Questions about the table below. Rows and columns are numbered from 1.
1) Read off the entry in the bottom-right corner.
2) Read off the top-left entry.
3) Read off the entry just left of 149.
4) Read off the entry directly above 139.
5) Read off the largest entry.
6) Read off the entry at row 2, column 2.
7) Read off the smallest entry.
8) Read off the entry at row 1, column 2.
[[129, 140, 127, 138, 118, 120, 124, 141, 120, 142, 133, 122, 104],
 [131, 131, 124, 128, 121, 133, 119, 126, 122, 138, 136, 123, 133],
 [129, 125, 129, 125, 121, 135, 125, 133, 121, 138, 142, 120, 128],
 [138, 125, 126, 124, 131, 132, 149, 113, 136, 139, 132, 123, 136]]
1) 136
2) 129
3) 132
4) 138
5) 149
6) 131
7) 104
8) 140

m = [122 129 128 125 151 129 113 130 103 108  99]
Give the 2nd entry from the right.
A: 108
The first entry from the left is 122
Give the third entry from the left.
A: 128
The entry just right of the largest entry is 129

Questions about the row below.
1) Report the fifth entry from the end.
2) Report the 1st entry from the left.
3) Report the last entry.
4) Report the fourth entry.
[115 141 137 129 144 120 112 148 101 111 117]
1) 112
2) 115
3) 117
4) 129

Read these off the matrix that follows. Indices start at 1.
1) Which number is the entry in row 1 and column 3?
2) Which number is the top-right entry?
3) Which number is the entry at row 1, column 2?
4) Which number is the bottom-right entry?
5) Which number is the entry just right of 129?
6) Which number is the entry directly above 107?
7) Which number is the entry in row 3 and column 1?
8) Which number is the entry directly above 144?
[[141 137 127 150 127]
 [137 141 120 148 124]
 [132 137 115 143 127]
 [145 144 135 129 107]
 [142 139 135 148 104]]
1) 127
2) 127
3) 137
4) 104
5) 107
6) 127
7) 132
8) 137

[[134 123 129 124 114 128 125 129 137 130 135]
 [131 129 142 125 104 120 128 129 132 129 130]
 [131 132 143 125 103 119 128 129 132 128 130]
 [131 125 129 125 114 128 128 129 137 130 130]
 [131 123 129 125 115 128 128 129 137 130 130]
 [131 123 129 125 114 128 128 129 139 131 130]
 [138 123 129 125 114 128 128 129 137 130 130]
 [131 128 137 121 107 124 133 137 122 130 130]
 [131 121 129 125 114 128 128 129 137 130 130]
 [131 123 129 125 117 128 128 129 137 130 130]
 [131 127 134 124 113 125 128 132 124 130 127]
 [131 123 129 125 116 128 128 129 137 130 130]
 [131 118 129 125 114 128 128 129 137 130 130]
 [131 123 129 125 114 128 128 129 139 132 130]
 [131 123 129 125 114 128 128 129 138 131 130]]
Rows and columns are numbered from 1.
Give the entry at row 1, column 3.
Answer: 129
Give the smallest entry.
Answer: 103
The entry directly below the centre entry is 128
Give the top entry of the column that holds the smallest entry.
Answer: 114
Give the entry directly below the smallest entry.
Answer: 114
The entry directly below 120: 119
Give the entry at row 2, column 1.
Answer: 131
Give the entry at row 1, column 1.
Answer: 134
The entry in row 3 and column 1 -> 131
The entry directly above the smallest entry is 104
Give the bottom entry of the column that holds the smallest entry.
Answer: 114
The entry directly above the largest entry is 142
Give the entry just right of the largest entry.
Answer: 125
Give the entry in the top-right corner.
Answer: 135
Give the entry at row 3, column 3.
Answer: 143
The entry just right of 117: 128
Give the entry at row 1, column 2.
Answer: 123
Give the bottom-right entry.
Answer: 130
The entry just right of the centre entry: 133
The entry at the centre is 124
The bottom-left entry: 131

[136 132 143 106 125 140 151  99 128 101 148 124 109 131]
Report the entry just left of 148.
101
Report the last entry.
131
Report the first entry from the left.
136
The second entry from the left -> 132

Read these off the matrix that follows. Indices start at 1.
1) Find the entry in the top-left corner.
2) Find the entry at row 1, column 2.
3) Find the entry at row 3, column 1.
4) Find the entry in the bottom-left corner.
5) Find the entry in row 2 and column 2.
6) Find the entry in row 3 and column 3.
7) Find the entry just left of 104.
8) Find the entry at row 2, column 1.
[[138 142 135 124 117 120 129 136 134 126 119 121 130 139]
 [138 141 126 117 125 135 132 121 121 135 141 129 116 120]
 [138 142 136 124 117 119 127 135 135 128 120 119 127 137]
 [138 122 132 122 137 122 130 124 140 114 134 135 114 142]
 [138 142 133 121 117 123 133 136 129 120 120 129 139 140]
 [138 134 117 132 131 119 136 135 115 129 134 120 138 136]
 [138 133 117 134 127 121 141 125 118 136 124 128 143 109]
 [138 120 135 119 141 115 136 124 135 113 150 107 144 116]
 [138 142 137 126 118 117 124 132 136 132 124 119 121 129]
 [138 141 131 118 119 129 136 131 121 120 131 140 137 124]
 [138 132 117 135 125 123 141 122 121 136 121 134 138 104]
 [138 142 131 119 118 128 136 132 123 119 127 139 140 129]
 [138 138 120 120 135 131 119 128 141 129 115 126 136 125]
 [138 142 135 123 117 120 129 135 134 126 119 121 130 139]]
1) 138
2) 142
3) 138
4) 138
5) 141
6) 136
7) 138
8) 138

B =
[[129 135 135 130 131 128 129 134 134 129 136 140 129]
 [127 130 130 131 125 132 126 127 130 129 132 133 128]
 [124 121 116 131 122 127 122 114 122 131 113 108 129]
 [125 123 122 130 121 132 124 119 124 128 123 120 127]
 [126 127 126 131 122 133 125 123 127 128 128 127 127]
 [123 122 115 131 122 126 121 113 123 132 111 107 130]
 [134 131 139 120 139 124 138 145 131 124 139 143 126]
 [125 121 118 130 121 130 123 116 122 129 117 113 128]
 [130 136 137 128 134 127 131 138 134 128 138 142 129]
 [128 134 133 131 128 130 128 131 132 129 134 137 129]
 [124 121 116 130 121 128 122 114 122 130 114 109 129]]
Rows and columns are numbered from 1.
The entry in the bottom-right corner?
A: 129
The entry just left of the smallest entry?
A: 111
The top-left entry?
A: 129
The entry at row 1, column 3 is 135
The entry in the bottom-left corner: 124
The entry in the top-right corner -> 129
The entry in row 3 and column 1 -> 124
The entry in row 2 and column 1?
A: 127
The entry in row 2 and column 2?
A: 130
The maximum is 145
The top entry of the column that holds the largest entry?
A: 134
The entry just left of the centre entry: 126
The entry just left of the largest entry: 138
The entry at the centre is 121
The entry directly above the smallest entry: 127
The entry at row 1, column 2 is 135
The entry just right of the largest entry?
A: 131
The smallest entry?
A: 107
The entry at row 2, column 3 -> 130
The entry directly above the centre entry?
A: 125
The entry directly above the largest entry -> 113
The entry directly above 109?
A: 137
The bottom entry of the column that holds the largest entry?
A: 114

Read these off the table that follows. Indices start at 1.
1) Find the entry in row 1 and column 1.
2) Find the entry in the bottom-left corner.
3) Find the entry in row 1 and column 3.
4) Find the entry in the bottom-right corner.
5) Find the entry directly above 142.
6) Find the entry at row 2, column 1.
7) Find the top-right entry.
8) Find the entry just left of the smallest entry.
[[129 129 128 131 130 135 144 131 134 106 123 126]
 [130 120 120 129 127 122 137 128 131 144 131 127]
 [126 126 122 126 122 130 120 128 125 142 132 129]
 [127 133 127 130 127 126 122 124 123 130 125 130]]
1) 129
2) 127
3) 128
4) 130
5) 144
6) 130
7) 126
8) 134

data =
[[140 129 121 132 126 120 127]
 [101 129 115 135 125 125 125]
 [139 129 107 130 125 125 141]
 [112 126 121 150 122 125 125]
 [141 118 127 127 125 136 125]
 [141 120 143 132 116 126 125]
 [140 129 139 102 125 119 125]
 [140 139 115 132 125 121 125]]
Counting starts at 1.
Report the entry in the bottom-right corner.
Answer: 125
Report the entry just right of the smallest entry.
Answer: 129
The entry at row 2, column 1: 101
Report the entry directly below the largest entry.
Answer: 127
The entry in row 1 and column 3 -> 121
Report the entry at row 3, column 1.
Answer: 139
Report the entry at row 3, column 3.
Answer: 107
Report the entry in row 2 and column 3.
Answer: 115
Report the bottom entry of the column that holds the smallest entry.
Answer: 140
Report the entry directly above the smallest entry.
Answer: 140
The entry in the top-right corner -> 127
The entry directly above 118: 126
Report the entry directly below 135.
Answer: 130
The entry in row 3 and column 2 -> 129
The entry in row 1 and column 2: 129
The entry just right of the largest entry -> 122
Report the maximum.
Answer: 150
The entry directly above 130 is 135
